Each row below holds a small network's activations on one record, seen along a few directions.
After each row come some of the record's fields: F, L, P, Y, T, K.
Not every record has every field; a missing one is written missing.
Other fields move the rows too, some of them a lot.
(in the rows, 500 means zero)
Random noise pushes rows far along 2 fixed directions. That doesn't count. These rows show it; they differ only by the noise:
[628 418 511 461 519 544 361 565 423 437 186 341 477 535 549 633 415]
[400 403 551 482 467 704 460 582 590 574 253 373 598 498 531 545 516]
[366 405 486 471 448 713 452 574 633 601 191 334 720 464 557 523 521]
[297 398 556 489 441 773 500 587 668 637 269 378 672 475 528 504 560]

[567 403 599 513 569 459 383 550 266 405 686 417 123 616 546 475 580] : <F:f3 L:l4 P:p4 Y:y3 T:t1 K:k1>
[620 458 575 636 583 493 553 475 479 479 799 635 373 586 558 432 545] : <F:f4 L:l4 P:p4 Y:y3 T:t1 K:k1>
[436 505 623 558 551 359 584 438 677 481 710 729 655 344 560 356 441] : <F:f4 L:l4 P:p4 Y:y3 T:t2 K:k4>
[300 455 656 445 498 484 537 552 733 686 480 451 745 397 571 293 701] : <F:missing L:missing P:missing Y:missing T:t2 K:k1>
[748 504 575 473 518 408 481 572 299 333 471 472  29 655 313 723 301] : <F:f3 L:l4 P:p5 Y:y3 T:t2 K:k4>
[798 459 587 503 528 292 436 583 238 288 402 544 126 599 481 613 328] : <F:f4 L:l4 P:p3 Y:y3 T:t1 K:k4>
[337 439 732 507 480 525 556 581 636 666 460 550 490 501 452 351 630] : <F:missing L:missing P:missing Y:missing T:t1 K:k4>
[274 420 537 511 507 568 484 436 569 671 726 480 642 514 704 307 795] : <F:f3 L:l5 P:p4 Y:y1 T:t1 K:k1>
[399 500 456 547 338 829 453 487 450 542 603 356 569 586 449 500 591] : <F:f1 L:l4 P:p3 Y:y1 T:t2 K:k4>
[346 428 861 472 526 474 556 593 645 628 581 526 410 505 476 340 680] : <F:missing L:missing P:missing Y:missing T:t2 K:k1>
[432 484 501 534 438 445 536 515 656 562 445 562 631 445 367 547 407] : <F:f3 L:l4 P:p5 Y:y1 T:t2 K:k4>
[244 471 523 593 460 588 674 395 829 631 790 652 712 348 615 270 641] : <F:f4 L:l4 P:p4 Y:y3 T:t2 K:k1>
[497 452 460 456 458 562 504 525 541 554 460 456 538 503 521 412 626] : <F:missing L:missing P:missing Y:missing T:t1 K:k4>
[746 520 721 515 593 292 501 552 339 364 509 698 116 559 366 601 395] : <F:missing L:missing P:missing Y:missing T:t1 K:k4>
[414 465 482 441 399 581 544 564 521 608 369 365 660 497 513 480 536] : <F:missing L:missing P:missing Y:missing T:t2 K:k4>
[764 446 584 466 506 330 557 583 317 238 337 500 160 627 357 655 218] : <F:f5 L:l4 P:p5 Y:y3 T:t2 K:k4>
[618 503 310 426 560 334 361 498 461 393 435 449 567 402 661 479 507] : <F:f3 L:l4 P:p2 Y:y3 T:t1 K:k1>
[597 536 423 501 512 474 511 494 384 406 499 481 235 639 421 623 450] : <F:f3 L:l5 P:p5 Y:y3 T:t1 K:k4>
[608 617 552 581 602 404 543 513 490 425 608 660 269 484 525 636 409] : <F:f3 L:l5 P:p2 Y:y3 T:t2 K:k4>
[654 459 520 513 615 233 390 427 538 455 548 517 520 407 614 484 510] : <F:f3 L:l4 P:p4 Y:y1 T:t2 K:k1>
[765 584 408 497 534 197 426 492 408 306 426 582 543 392 679 541 261] : <F:f4 L:l4 P:p2 Y:y3 T:t2 K:k4>
[305 406 690 523 482 459 627 679 692 531 319 523 612 372 396 443 502] : <F:f2 L:l4 P:p1 Y:y3 T:t2 K:k4>
[259 484 651 561 552 445 696 488 843 595 692 787 797 282 520 321 467] : <F:f5 L:l4 P:p4 Y:y3 T:t2 K:k4>
[588 431 436 429 460 376 342 577 307 483 256 289 472 577 604 570 536] : <F:f3 L:l5 P:p3 Y:y1 T:t1 K:k4>
[285 449 609 476 489 572 636 517 796 552 639 592 655 423 577 318 608] : <F:f4 L:l4 P:p4 Y:y3 T:t2 K:k1>
[584 493 812 452 579 451 512 555 416 517 869 721  92 586 547 494 621] : <F:missing L:missing P:missing Y:missing T:t1 K:k1>
[283 525 643 503 506 572 630 636 712 537 607 663 447 366 494 465 505] : <F:f3 L:l4 P:p2 Y:y3 T:t2 K:k4>
[508 421 631 556 509 546 588 520 403 389 657 741 212 543 298 628 439] : <F:f2 L:l4 P:p3 Y:y3 T:t1 K:k4>
[799 437 632 405 575 357 267 528 129 389 473 315 138 691 567 549 565] : <F:missing L:missing P:missing Y:missing T:t1 K:k1>
[446 550 396 532 472 435 516 410 579 510 476 559 689 475 467 592 484] : <F:f3 L:l5 P:p5 Y:y1 T:t2 K:k4>
[444 509 287 513 381 825 450 397 543 514 424 349 634 503 550 538 574] : <F:f1 L:l4 P:p3 Y:y3 T:t2 K:k4>
[667 529 504 478 542 301 470 527 458 438 309 571 488 457 451 547 396] : <F:missing L:missing P:missing Y:missing T:t1 K:k4>
[448 455 667 492 534 448 551 546 594 577 544 584 455 492 473 382 648] : <F:missing L:missing P:missing Y:missing T:t1 K:k1>
[780 539 448 519 608 567 287 455  92 281 425 434 247 714 499 683 422] : <F:f4 L:l5 P:p1 Y:y1 T:t1 K:k4>
[383 480 664 408 517 441 477 525 647 642 469 459 652 413 585 376 615] : <F:missing L:missing P:missing Y:missing T:t2 K:k1>
[573 603 232 557 461 579 355 382 353 451 552 441 541 555 600 591 563] : <F:f3 L:l5 P:p3 Y:y3 T:t1 K:k4>
[413 422 422 532 436 720 505 461 404 526 520 469 516 651 563 576 575] : <F:f5 L:l5 P:p3 Y:y3 T:t1 K:k4>
[550 401 712 453 445 351 401 628 325 391 412 430 279 593 360 600 381] : <F:f3 L:l4 P:p5 Y:y1 T:t2 K:k4>
[475 486 432 480 469 473 524 462 600 598 491 432 668 418 596 418 628] : <F:missing L:missing P:missing Y:missing T:t2 K:k1>
[489 493 210 498 512 455 412 389 663 567 436 339 843 359 666 429 530] : <F:f3 L:l4 P:p4 Y:y3 T:t2 K:k1>

Here are new rows. What are their fields?
[ 28 509 708 490 433 697 735 594 973 803 542 664 845 309 442 297 662] : <F:missing L:missing P:missing Y:missing T:t2 K:k4>
[319 474 596 484 409 757 529 588 534 671 462 430 486 560 490 415 654] : <F:missing L:missing P:missing Y:missing T:t1 K:k4>
[440 488 577 472 414 649 525 557 438 569 393 331 463 551 457 506 532] : <F:missing L:missing P:missing Y:missing T:t2 K:k4>
[579 528 426 503 526 480 511 479 403 435 528 469 266 632 437 602 486] : <F:f3 L:l5 P:p5 Y:y3 T:t1 K:k4>
[346 411 582 516 430 686 699 643 561 596 385 552 428 618 311 537 382] : <F:f5 L:l4 P:p5 Y:y3 T:t1 K:k4>
[639 555 305 467 504 413 459 488 404 420 332 431 407 611 456 648 387] : <F:f3 L:l5 P:p5 Y:y3 T:t1 K:k4>
[631 487 533 429 520 361 428 488 465 516 559 461 489 474 635 481 594] : <F:missing L:missing P:missing Y:missing T:t2 K:k1>
[494 534 520 475 482 403 549 537 621 530 300 530 665 384 447 495 439] : <F:missing L:missing P:missing Y:missing T:t2 K:k4>
[281 529 689 545 493 584 649 710 708 501 437 603 489 397 286 505 460] : <F:f3 L:l4 P:p1 Y:y3 T:t2 K:k4>
[454 444 508 553 446 633 572 442 580 498 547 614 557 503 403 581 422] : <F:f5 L:l4 P:p3 Y:y3 T:t2 K:k4>
[471 459 803 539 572 453 616 550 558 548 700 700 225 532 395 419 630] : <F:missing L:missing P:missing Y:missing T:t1 K:k1>
[446 455 644 427 523 391 489 566 592 594 398 402 654 440 551 371 601] : <F:missing L:missing P:missing Y:missing T:t2 K:k1>
[613 529 191 460 482 236 368 412 454 398 234 462 804 462 564 583 434] : <F:f3 L:l5 P:p5 Y:y1 T:t1 K:k4>
[638 629 527 613 590 358 615 425 498 405 789 864 338 455 629 515 426] : <F:f4 L:l5 P:p2 Y:y3 T:t1 K:k4>
[666 489 527 395 545 322 396 502 485 451 394 424 527 467 566 486 524] : <F:missing L:missing P:missing Y:missing T:t2 K:k1>
[476 492 634 622 598 423 599 402 683 549 786 707 447 416 551 404 535] : <F:f4 L:l4 P:p4 Y:y3 T:t2 K:k1>
[424 403 508 414 447 606 449 563 464 617 441 323 571 580 573 376 686] : <F:missing L:missing P:missing Y:missing T:t1 K:k1>
[774 481 582 387 549 288 281 597 196 385 252 373 326 610 530 568 425] : <F:missing L:missing P:missing Y:missing T:t1 K:k4>
[438 507 716 580 481 562 577 575 505 509 606 615 152 585 190 612 319] : <F:f3 L:l4 P:p5 Y:y3 T:t2 K:k4>
[411 527 575 495 462 628 550 529 589 601 498 568 456 490 473 455 586] : <F:missing L:missing P:missing Y:missing T:t1 K:k4>
